Each row below holds a small network's activations on one input, seen along a few directions.
Each table varies a few parts of the input and shows all the possible inputs, shuffled.
Descriptions start from the smaller parts, as in this example, which fits no table here: one of 2 separate values, together with either a single point or one of 9 places around a ring or (one of 6 places along a line, together with one of 8 places around a ring).
Shared parts are said once, and a part with two or three values counts as separate values.

Other details of the inputs shift rows strongly along two fixed directions, in all tables alike. That doesn't count.

Table:
r1: [ -5  11  -1  12   3 -13  -8  -2   5  -6  10]
r2: [  1   6  13  -4   5  -8  -4  -3  -7 -15  11]
r3: [  1 -21   6   5 -10   2   7  18 -11  -8 -17]
r4: [ 21  27 -21 -27  21   4  17 -29  -9  -8  13]
r5: [  2  17   2  -6  -5 -10 -13   8  13   0  10]
r6: [ -4 -16  -6   7  -3  10   2  38   1  30 -27]
r7: [  0 -34   6   6   9   5   5  33  10  23 -22]
r8: [ -43   29   81    7  -62 -100  -51   49   53  -75   23]
r9: [ 22  11 -10 -22   6   8   6 -47  -8  21  28]
r10: [ -5 -16  -1  23  10  11   8  35   3  22 -26]
r11: [  1 -32  -9  15 -16  11  -3  23 -15  21 -20]
r12: [  3  -8   7   7 -15   7  -3  21  -9  10 -11]
r13: [  4  36  -9 -41  16  15  -1 -77   4 -15   2]
r14: [  1 -30   1   8   2  -6  -9  16   5   8  -4]
r15: [  1 -29  -3  14 -16  19   2  26 -15  17 -22]
r16: [-17 -30 -12   3  14  26 -11  14  15  24 -60]
r17: [-10   6   4  -4 -16   1  -3  -5  -6 -12  13]
r18: [ 16  31 -10 -11  13  14  24 -41 -18  -7  17]
r19: [  5  28 -29 -36  27  20  -3 -63  11  -8  -7]
r20: [ 23  22  -8 -25  15   8  20 -37 -22  -6  12]
r21: [-13   8   4   9  -6   1   8  -7  -7 -25  11]
r22: [  0  14  10 -13  10 -16   2   6  11   0  -1]
r23: [  3 -21   5  30   1  16   5  26 -12  12 -21]
r24: [ -8 -11   9  27   1   8  -1  19  -9  -4  -5]
r25: [  2  12   8  10  -2 -13  -2  -7  -1  -5  10]
r26: [-10 -37  -9  10   2  19 -22   2   2  14 -50]
r27: [  0  17   1   9   5  -7   0   6  11 -11   7]
r28: [ -8 -13   0  -2   0  -3  11  25   4   1 -21]
r29: [  0 -24   8  24  -5   2  -1  12   2   9  -3]
r30: [ -8  15  -5   5  -4  -6   8   2   9 -22   6]
r31: [ 21  14 -13 -27  23   5  14 -35   3  -1  22]
r32: [  5  12   5  -7   6 -17  -6   8  10 -13   5]
r33: [ 7 -4 21 -8 -2 -8  2 -8  5 -8 12]
r34: [ -3  21   7 -12   0 -10  -3   4  14  14   5]
r35: [ 15  31 -20 -29  17  -8   9 -44 -12  -9  23]
r36: [ -4 -25  11  10  -9  11  -9  15  -1  13   5]
r37: [  7  39  -5 -18   4   3  24 -51 -10 -22  27]
r38: [  5 -26  -5  16 -13   8  -8  29 -14  25 -20]
r39: [ -5   8  13 -13  -5 -10  -3   4  24  13  11]
r40: [  8  28 -13  -8  17  17  21 -40 -22 -11  22]
r41: [  0 -30 -14  11   0   9   7  35  -5   0 -27]
r42: [ -1 -24 -16  15  -7   9 -10  29  -9  25 -19]
r43: [  1 -44   8  16   4  14  -1  24 -10   9 -12]
r44: [ -5 -31 -20  15 -11  13  -7  25 -10  21 -20]
r45: [  3 -19 -13  13  -6  12  -5  38  -1  18 -22]
r46: [-10   0   2  13   2   2  11  27   6   5 -17]
r47: [ 14  24 -11 -20  14  16   6 -40 -20   9  27]
r48: [  9  15 -13 -24  13  11  21 -42 -24 -16  19]
r49: [  2  35 -18 -20  17   8  31 -39  -2  -3  14]
r50: [  1   6  19   7  -5  -2   5 -11   8 -10  16]
r51: [-11   8  -9   8  -5  -8   2  -6   1 -15   8]
r52: [ -2  16   6 -16   6 -15   8   6   8  -5  -3]
r53: [ 11  23 -18 -10   8   6  21 -47 -17  -7  19]
r54: [ -6   1   4  10  -1 -11  -5  -7  14  -5  16]
r55: [ -8 -23 -10   7  -7  15   6  34   0  27 -28]
r56: [  2  -1   2  -8  -8 -15   2  -8  -7 -14   4]
r57: [ 14  27 -29 -27   8  13  16 -37  -6   2  18]
r58: [  1 -24  -4  29  -4   9   3  27 -15  11 -22]
r59: [ 14  20 -10 -23  18   9  16 -37 -24 -12  19]
r60: [ 26  17 -12 -22  21   1  11 -42 -21   6  16]
r61: [-52  50  82  -1 -66 -88 -54  35  56 -77  45]
r62: [-22 -22   1   3   5  20 -19  -4   2  -6 -33]
r63: [-19   4  -8 -11   3  -4 -31 -26  21 -11 -19]
r64: [  7 -26  -1  17  -8   6 -12  27 -12  30 -17]
r65: [ -54   61   73    8  -58 -103  -51   27   67  -88   46]
r66: [  5 -10  11   9 -11   5  -8  19  -6  15  -8]
r67: [  3   1  20  -5 -14  -4  -7  -5   9   4  17]
r68: [ -6 -26   3  21   6  12  10  30  12  22 -19]
r69: [ 10 -46   4  15   1   6  -3  22  -8  20 -17]
r70: [ 20  19 -22 -22  27   1   8 -41 -16   6  17]
r71: [ -5 -36   5  31   2  22   3  22  -8   9  -9]
r72: [  7 -15  15   8  -1  -2  -2  21  -8   1 -14]
r73: [ -2 -36 -17  13   0   6   1  25 -14   7 -24]
r74: [ -4  -3  -6  20   0   3   5  27   3  -6 -13]
r75: [  5 -33  -7  14  -3  15  -7  32   9  26 -13]
r76: [ 15  22 -15 -12  20  10  19 -39   6  -3  26]
r77: [ -3  -2   3  -3  -9 -12 -17  -5  15   9  19]
r78: [ 13  35 -18 -26  11  -4  -3 -45  -5  10  31]
Description of these inputs: one of 6 places along a line, together with either a single point or (one of 3 separate values, together with one of 4 places along a line).
Question: Changing only the place on the line of 6 turns r15 into r55. The same change can be made to r50. Which row results?
Answer: r68
Question: Changing only the place on the line of 6 turns r9 into r67. The same change can be made to r53. Which row results?
Answer: r37
Question: A walk changes only the place on the line of 6. It starts at r6 and steps to r45. List the rest of the walk in order.
Answer: r42, r38, r12, r61
Question: Change only the choice among 3 separate values in r64. List by row number the other rows that result.
Answer: r25, r60
Question: Change only the place on the line of 4 in r1. List by row number the other rows that result.
Answer: r51, r54, r65
Question: Change only the choice among 3 separate values in r22. List by row number the other rows that result.
Answer: r10, r34

Table:
r79: [ 14 -36 -35   1  38  47  23  -3 -22  25 -44]
r80: [-32 -42  58  69 -54 -35 -19 110   6 -31 -11]
r81: [-10  35  14 -29 -17 -41 -28  -8  25 -21  17]
r82: [ 22 -43 -68  17  34  73  17  -8 -38  65 -44]
r83: [  56   12  -72  -52   71   78   44 -114  -45   65    4]
r84: [  6 -40 -39   5  19  55   7 -15 -31  29 -40]
r85: [-70  40  78  13 -70 -92 -68  54  72 -89  11]
r86: [ 23 -45 -64   9  44  67  39   8 -44  46 -62]
r87: [-29 -63  40  32 -29 -25 -49  88  35   7 -51]
r88: [ 23 -61 -59   3  34  72  18 -16 -50  43 -57]
r89: [-32 -40  59  68 -53 -37 -18 108   7 -32  -9]
r90: [ -1  87  26 -69   4 -56  -8 -73  46 -43  65]
r91: [ -9 105  18 -60  -4 -54  -1 -68  43 -42  65]
r92: [-26 -46  57  63 -51 -43 -18 111   3 -37 -15]
r93: [  4  83  15 -60   9 -32   2 -79  38 -26  58]
r94: [-42 -52  45  36 -54 -32 -58  89  40  -5 -39]
r95: [ 81  15 -70 -40  62  65  74 -86 -82  59  41]
r96: [ 33 -61 -57  -7  32  64  12 -10 -42  69 -47]
r97: [ 25 -26 -12  23   9  24  34  17 -49   7  -1]
r98: [  4  29 -23 -27  12   4   3 -42 -10 -17  -2]
r99: [-45 -54  51  42 -35 -33 -48  85  36 -29 -56]
r100: [ 11 -40 -34  13  32  52   7 -18 -14  48 -34]
r101: [ 35  20   0 -16   6  -8  27 -21 -28   6  47]
r102: [-31 -45  27  34 -30 -31 -31 107  33   5 -50]
r103: [-15  84  18 -49 -12 -43 -23 -94  38 -51  69]
r104: [  6  92  31 -26 -14 -50  12 -68  11 -52 104]
r105: [-16 -50  50  62 -49 -27 -19 114   5   2  -8]
r106: [ 18 -54 -49  11  44  77  22 -17 -40  52 -57]
r107: [  0  89   2 -58  -4 -34 -11 -78  24 -28  55]
r108: [-18 106  16 -51  -3 -49   4 -73  37 -65  57]
r109: [ 14  34   8   3  -3 -12  21 -29 -12 -13  59]
r110: [-16 103  13 -46  -2 -50  -1 -74  46 -51  68]
r111: [-42 -52  37  48 -27 -12 -30  92  36 -13 -54]
r112: [ 38 -33 -23  20  13  40  37  16 -50  50   5]
r113: [ 22 -50 -56  17  48  76  28  -6 -25  66 -42]
Question: Changing only one part turns r103 into r84. The same change can be made to r109. Which row results?
Answer: r89
Question: Describe the family of inputs behind these rows.
Answer: one of 5 places along a line, together with either one of 2 separate values or one of 5 places around a ring
Question: Change only the choice among 2 separate values in r104. List by row number the other rows that result.
Answer: r109
